A small network was shown many inputs. Here are its activations along a few directions, one row for each input.
Each table varies a few parts of the input and shows all the possible inputs, shuffled.
Descriptions start from the smaller parts, as in this example, which fits no table here: one of 2 separate values, together with either a single point or one of 9 places around a ring or (one of 5 places around a ring, together with one of 6 places along a line).
Shared parts are said once, and a part with two or three values counts as separate values.
(in the rows, 128 means zero)

Other details of the inputs vary at random and push rows far along two fixed directions, the same in every table; ignore that.

A family of inputs:
x1: [142  89 112 132 145 115 163 130 128 100 111]
x2: [ 98 186 168 148 113  94 109 158 123 122 145]
x3: [152 171 207 150 128  98 125 167  97 160 140]
x4: [ 85 146 115  67 137 159  43 114 119 158 128]
x5: [ 75 176  92 127 114 161  70 152 131 157 107]
x6: [119  72 101 125 121 150 153 120 128  98 122]
x7: [144  95 131 162 125 123 163 114 150 132 142]
x8: [135 198 202 168 144  50 142 159 125 121 144]
x9: [143 101  87 137 123 163 144 102 147 130 134]
x10: [137  83 114 136 136 121 157 134 130  99 124]
x11: [147  92 103 138 147 119 164 121 149 137 111]
x12: [113 161 137  95 120 142  92 171  95 173  93]
x13: [ 85 154 106 110 121 121 101 161 134 145 110]
x14: [190  41 136 159 130 121 217  84 142  74 162]
x15: [180  18 146 115 177 142 160  85 160 128 142]
x16: [160  95 118 130 114 128 165  97 129  88 139]
x17: [ 70 160  93  91 116 133  86 170 125 134 103]
x18: [124 203 181 167 121  96 106 143 106  96 146]
x19: [156 172 230 148 183  79 104 128 136 145 147]
x20: [148 224 191 178 114  73 122 127 130 138 163]
x21: [164 187 196 183 122  75 133 122 107  89 160]
x22: [ 92 175  94  91  95 141  93 130 129 138 113]
x23: [119  83  73 108 145 150 136 133 119  99  83]
x24: [ 67 164  80  83  99 160  88 139 128 143 110]
x25: [141  81  89 128 116 153 159  98 150 128 133]
x26: [100 187  81 111 105 156  72 129 130 150 113]
x27: [ 90 174  77 112 137 146  80 158 133 160  88]
x28: [ 86 168  80 118 128 152  74 162 135 159 100]
x29: [159  36 124 151 128 130 206  94 155 110 145]
x30: [ 80 189 120 104 101 131  90 149 122 124 128]
x31: [154 180 235 172 122  91 135 153  92 156 163]
x32: [214 102 215 230 159  52 220 111 156 117 182]
x33: [115  70  58  89 135 150 151 123 144 133  89]
x34: [137  81  77  91 103 153 154  99 141 103 123]
x35: [171  40 167 131 165 137 152  78 150 127 158]
x36: [107  57  67 111 121 179 135 118 122  94  99]
x37: [144 200 220 142 152  76  75 103 113 146 178]
x38: [119  65  75 117 135 159 136 132 123  97  95]
x39: [143  77 104  88 113 180 151 116 104 149 129]
x40: [114 166 120  80 106 161  97 137  83 162 120]
Description of these inputs: one of 5 places along a line, together with either one of 2 separate values or one of 6 places along a line.
Changing only the place on the line of 5 turns x8 into x17. The same change can be made to x11. Which row results?
> x32
Change only the choice among 2 separate values in x39. List by row number the other rows that result.
> x4
A walk changes only the place on the line of 6. It starts at x26 and steps to x20. List the rest of the walk in order.
> x22, x34, x16, x21

A family of inputs:
x41: [152  18  93  69 130 172 150 110 125 145 106]
x42: [144 196 180 181 118  94 134 157 125 137 144]
x43: [142 201 234 150 144  69 119 132 135 165 166]
x44: [152  88 154 140 153 135 116  98 139 121 139]
x45: [166  80  91 140 120 146 179 107 139 118 114]
x46: [160 201 211 176 161  72 102 113 138 158 182]
x47: [124 200 180 172 127  67 127 142 128 113 147]
x48: [ 64 168 112  67 135 178  45 157  92 163  91]
x49: [162 156 205 142 106  77 161 103 109 100 186]
x50: [156 195 187 152  98 115 122 112 102 107 178]
x51: [128  26  87  83 147 196 127  91 136 124 105]
x52: [129  49  59 113 116 181 157 111 150 113 113]
x53: [ 17 238  83  83 108 131  22 199  97 140  73]
x54: [148 219 219 202 123  63 138 165 115 140 166]
x55: [124 160 189 114 128 102 107 138 129 162 134]
x56: [186  86 149 183 134 107 198  95 149  97 155]
x57: [138 216 226 205 126  58 130 160 121 127 178]
x58: [149  87 137 168 128 117 178 112 131 106 148]
x59: [101 157 126 127 123 110 116 153 136 129 132]
x60: [153  32  77 103 151 176 125  77 154 131 124]
x61: [129  79  75 116 131 151 154 133 143 103 103]
x62: [159  35  80  90 154 166 160  66 161 153 136]
x63: [148  67  95 135 136 126 175 113 135  88 113]
x64: [  6 222  18  40 101 177   5 190 108 142  39]
x65: [ 35 172  19  47 101 178  46 156 133 140  63]
x66: [147 144 180 127 154 122 116 142  97 152 139]
x67: [147 109 152 165 136  88 177 117 139 105 149]
x68: [120 177 165 158 135  82 127 168 123 115 139]
x69: [171  44 118  96 147 153 155 114 113 143 124]
x70: [132  45  59 116 114 171 172 111 125 123 103]
x71: [174  67 134 175 127 118 197  92 140  93 151]
x72: [131  45  58 105 126 165 168 107 161 109 112]
x73: [ 30 245  71  85  86 159  22 184  93 162  70]
What do these inputs look like to the network?
> either one of 2 separate values or one of 11 places around a ring or (one of 4 places along a line, together with one of 5 places around a ring)
Which of the alternatives is x67?
> one of 4 places along a line, together with one of 5 places around a ring

A family of inputs:
x74: [ 84 106  75  52 118 170  91 120 128 171 105]
x75: [145  84 101 110 145 163 118  93 149 147 128]
x76: [131 108 140 155 130 112 164 126 144  96 141]
x77: [140  76 117 105 152 156 118  95 144 124 133]
x78: [144  82 108 142 117 123 163 112 129  98 139]
x79: [143 166 183 180 129  75 148 135 120  95 159]
x80: [138  33  80  50 120 195 133 112 120 123 106]
x81: [150 161 171 164 124  85 161 121 119  96 144]
x82: [178  54 127 127 147 157 151  97 120 134 129]
x83: [144  89 124 154 127 123 172 113 130  93 140]
x84: [139  94 114 160 126 145 169 118 137 110 127]
x85: [143  92 104 153 121 142 163 117 131 109 127]
x86: [142  66 112  99 154 158 124  91 145 119 131]
x87: [134 156 186 125 130 103 130 124 119 153 157]
x88: [133  97 100 101 145 176  98 108 141 146 115]
x89: [138 151 175 134 132 108 126 122 127 169 152]
x90: [183  87 124 163 133 120 208  98 138  96 141]
x91: [148 159 174 175 120  73 144 132 119  98 160]
x92: [101 181 152  95 111 145  78 152 108 162 126]
x93: [132 162 169 156 143  93 118 159 147 139  98]
x94: [121  31  66 116 124 168 177 108 154  96 115]
x95: [147  84 111 138 111 115 159 109 127  95 134]
x96: [131 166 170 140 150 124  85 125 131 144 144]
x97: [120  77 101 117 165 124 148 158 114 138 100]
x98: [128 153 156 158 161  93 130 178 109 157 115]
x99: [ 72 176 123 100 132 118  69 173 139 138  72]
x100: [135 178 165 184 122  89 142 152 144 127 150]
x101: [135 159 171 177 128  78 154 145 145 108 159]
x102: [153 111  93 136 121 143 168 113 133 113 117]
x103: [152  81 116  89 116 178 126 127 118 146 117]
x104: [ 91 200 121 132 105 129 101 147 108 128 110]
x105: [113  46  58 100 158 161 148 153 120 147  84]
x106: [159 178 159 176 127  83 156 138 134 113 152]
x107: [ 85 190 122 142 111 117  98 168 137 135 125]
x108: [159 189 157 176 124  86 146 143 134 121 147]
x109: [ 88 171 132  64 110 152  70 151 106 149 119]
x110: [110  43  59  83 160 153 146 149 117 135  81]
x111: [143 166 171 180 112  90 148 128 117 113 145]
x112: [152  87 120 158 111 120 170 112 130 105 140]
x113: [151 165 156 179 125  83 155 145 145 118 156]
x114: [136  73 117  82 127 149 150  99 129 143 132]
x115: [155 171 154 157 130  79 152 135 133 101 148]
x116: [ 56 195  96 102 106 126  69 174 133 129 107]
x117: [139 160 174 148 149 111 101 113 140 147 157]
x118: [ 77 217  92 101 109 124  73 167 119 129 105]
x119: [135 153 172 131 151 103 104 109 138 134 157]
x120: [140 101 143 160 133 116 172 115 132  89 142]
x121: [163  58 136 150 151 118 176 121 163 115 100]
x122: [178  75 125 173 121 118 189 106 136 104 148]
x123: [133  30  65  76 146 183 130  77 155 130 120]
x124: [156 134 136 150 130 107 174 115 129  97 137]
x125: [141 151 182 140 154 113 100 126 118 132 149]
x126: [141 167 179 175 114  77 146 127 115 104 149]
x127: [ 84 200  95 114  99 148  87 152 109 138  95]
x128: [ 94 111  71  62 115 181  92 124 131 185  99]
x129: [148  97 141 177 132 125 181 117 135 101 144]
x130: [147 150 183 148 145 116 107 128 103 143 147]
x131: [128  82 103  99 147 143 124  84 142 146 133]
x132: [133 165 169 188 125 100 146 145 139 121 146]
x133: [144 157 173 176 112  75 143 130 118 104 155]
x134: [101 101  94  49 111 186  87 140 109 140 106]
x135: [ 77 153 106  54 108 173  69 146 109 155 108]
x136: [131 165 156 140 144 112  96 113 133 169 143]
x137: [118  45  63 123 120 176 170 114 151 108 111]
x138: [143 154 177 146 152 122  97 129 118 142 144]
x139: [144  90 115 135 112 119 166 103 124  93 126]
x140: [146 166 162 179 107  89 137 137 121 120 145]
x141: [ 67 183 123  92 131 115  62 175 137 135  69]
x142: [154 178 167 161 130  81 158 128 122  97 145]
x143: [ 71 198  85 101 105 127  76 172 130 132 109]
x144: [ 78 179 121  77 136 152  34 149 106 148 108]
x145: [ 72 173 121  69 118 136  65 138 117 173 114]
x146: [140  65 112  98 146 158 126 104 113 127 126]
x147: [ 77 161  89  82 131 159  52 122 127 177 107]
x148: [173  68 137 181 133 119 202 103 137  94 153]
x149: [ 69 191  93 116  96 138  70 164 110 135 109]
x150: [125  80  97  90 146 146 122  85 141 143 128]
x151: [152  94 133 103 120 161 141 116 126 148 132]
x152: [131 167 181 130 124 111 119 131 118 166 150]
x153: [155  98 109 140 127 107 173 122 154  99 142]
x154: [118  56  76 121 124 165 167 111 137  96 117]
x155: [106 109  76  76 134 195  69 129 122 157  93]
x156: [ 97 188 150  88 109 153  59 168  98 160 118]
x157: [141  73 103  91 120 167 149 105 131 165 124]
x158: [ 82 197  78 112 103 138  80 171 135 145 106]
x159: [145 169 165 178 110  95 145 130 118 119 140]
x160: [139 149 180 130 148 108 105 124 100 130 143]
x161: [151 112 132 149 123 118 179 106 126  95 133]
Changing only one part turns x83 into x148. The same change can be made to x143. Which row results?
> x113
Changing only one part turns x87 into x157. The same change can be made to x125. Which row results?
> x155
Changing only one part turns x117 into x123. The same change can be made to x104. Which row results?
> x161
What do these inputs look like to the network?
> one of 4 places along a line, together with either one of 2 separate values or one of 9 places around a ring or one of 11 places around a ring
Change only the choice among 2 separate values in x110. List by row number the other rows that result.
> x141
A walk changes only the place on the line of 4. It starts at x84 and steps to x129. List the rest of the walk in order.
> x154, x120
Change only the place on the ring of 11 in x108. List by row number the other rows that result.
> x84, x85, x100, x102, x122, x127, x132, x140, x158, x159
A walk changes only the place on the ring of 9. It starts at x80 and steps to x160. List the rest of the walk in order.
> x144, x86, x119, x150, x145, x114, x109

A family of inputs:
x162: [149 121 153 125 135 109 140 107 129 137 149]
x163: [131  68  90 105 141 165 134 122 127 130 108]
x164: [123  77  89  98 105 165 146 113 129 106 113]
x165: [132 117 129 112 134 143 120 118 121 128 132]
x166: [ 79 164  88  94 114 150  77 147 107 129  91]
x167: [148  98  99 148 134 138 151 105 140 127 130]
x168: [152 133 158 134 144 105 134 116 121 132 144]
x169: [100  85  74 101 135 160 124 114 154 137  99]
x170: [ 97 206 163 142 119 104  88 130 132 142 142]
x171: [133  76 102 104 144 152 134 120 128 128 115]
x172: [118  95 105  88 123 155 117 110 128 133 130]
x173: [137 136 149 162 140  99 146 139 120 118 145]
x174: [129 126 117 122 130 127 143 142 154 127 123]
x175: [116 225 151 135 121  99  97 157 127 138 132]
x176: [158 132 168 165 129  85 168 135 126 117 139]
x177: [159 125 130 136 124 121 160 116 146 115 146]
x178: [125 117 135 129 128 125 146 141 130 112 115]
x179: [129  81 107 135 139 134 158 128 133 116 128]
x180: [126 127 151 147 135 110 139 138 127 114 126]
x181: [125  93 120 106 144 135 127 127 134 135 122]
x182: [140 155 157 149 112 100 143 131 118 120 139]
x183: [134 182 168 184 138  87 121 143 133 137 147]
x184: [ 62 161  81  93 111 146  83 171 118 147  96]
x185: [132  88 110 103 143 137 129 121 130 134 121]
x186: [ 91 187 122 124 132 118  65 155 129 123 110]
x187: [134 105  92 137 124 149 137 107 140 128 130]
x188: [126  96 123 120 142 146 128 133 129 133 117]
x189: [119  94  65  98 130 161 110 111 139 109 101]
x190: [141 146 154 171 123 112 137 116 139 126 159]
x191: [107 190 146 138 126 111  97 124 132 141 134]
x192: [120  95  62  91 124 160 136 131 148 127 104]
x193: [158 149 162 153 129 113 137 131 121 143 137]
x194: [145 122 131 128 117 144 133 122 126 142 130]
x195: [121 192 156 134 127 121  91 151 108 149 123]
x196: [136 111 137 141 125 110 159 138 133 121 122]
x197: [135 142 147 156 129  96 149 144 122 126 140]
x198: [124  83  72 112 129 155 146 116 120 118 117]
x199: [134  73  91 140 137 147 154 117 154 129 123]
x200: [139 113 135 134 104 121 154 119 127 116 137]
x201: [151 145 168 151 144 113 131 128 114 129 141]
x202: [164  84 134 159 135 118 182 103 125 104 156]
x203: [151 135 170 159 133  95 159 136 124 107 134]
x204: [149 150 170 137 142  91 133 119 125 141 147]
x205: [132 103  95 114 115 137 149 122 123 122 109]
x206: [121 102 106 124 118 143 140 118 124 115 140]
x207: [138  72 101 115 128 159 147 127 141 142 109]
x208: [150 130 158 143 136 126 133 120 118 127 144]
x209: [126 111 140 121 146 131 125 135 130 130 126]
x210: [143 138 169 138 146  90 133 128 130 142 143]
x211: [ 94 196 142 115 100 142  73 154 116 159 124]
x212: [138 136 159 160 146  98 127 133 147 107 137]
x213: [ 87 152 111  93 114 165  75 140 113 143 117]
x214: [132 126 151 116 127 117 128 111 131 138 150]
x215: [141 143 161 154 125 107 140 123 117 107 142]
x216: [113  95  69  86 116 167 133 124 121 114  92]
x217: [133 101 121 134 134 126 146 127 125 109 117]
x218: [153 120 153 147 140 121 140 134 124 136 131]
x219: [144 110 149 141 139 129 141 136 131 136 127]
x220: [141 102 116 125 127 144 137 131 131 145 114]
x221: [134 114 129 138 111 123 154 122 126 120 149]
x222: [122 112 112 131 139 129 132 113 147 134 118]
x223: [141 123 157 149 119 115 145 117 124 105 146]
x224: [ 84 178 113  82 121 143  63 143 110 151 116]
x225: [142 156 157 159 141  98 138 109 139 132 141]
x226: [ 77 184  90 101 109 137  84 159 104 144 105]
x227: [ 82 156 120  88 131 129  80 150 127 159 108]
x228: [ 82 170  87  95 116 150  57 139 127 123 103]
x229: [ 92 193 125 124 107 118  96 153 107 138 128]
x230: [133 128 131 116 140 134 117 124 117 131 126]
x231: [142 116 137 141 127 123 128 108 144 100 144]
x232: [159 117 156 149 124 112 168 116 125 101 142]
x233: [141 119 159 129 132 128 132 115 125 123 153]
x234: [103 197 132 114 105 126  93 149 135 133 135]
x235: [153 124 149 140 128 134 138 121 121 133 139]
x236: [145  77 114 116 119 165 146 108 130 129 132]
Changing only one part turns x184 into x229. The same change can be made to x219. Which row results?
> x235
Changing only one part turns x194 into x207. The same change can be made to x215. Which row results?
> x180
What do these inputs look like to the network?
> one of 5 places along a line, together with either one of 4 separate values or one of 5 places around a ring or one of 6 places along a line
Change only the place on the line of 6 in x210. List by row number the other rows that result.
> x163, x171, x185, x218, x220
Change only the place on the line of 5 in x172. List by row number the other rows that result.
> x168, x181, x185, x224
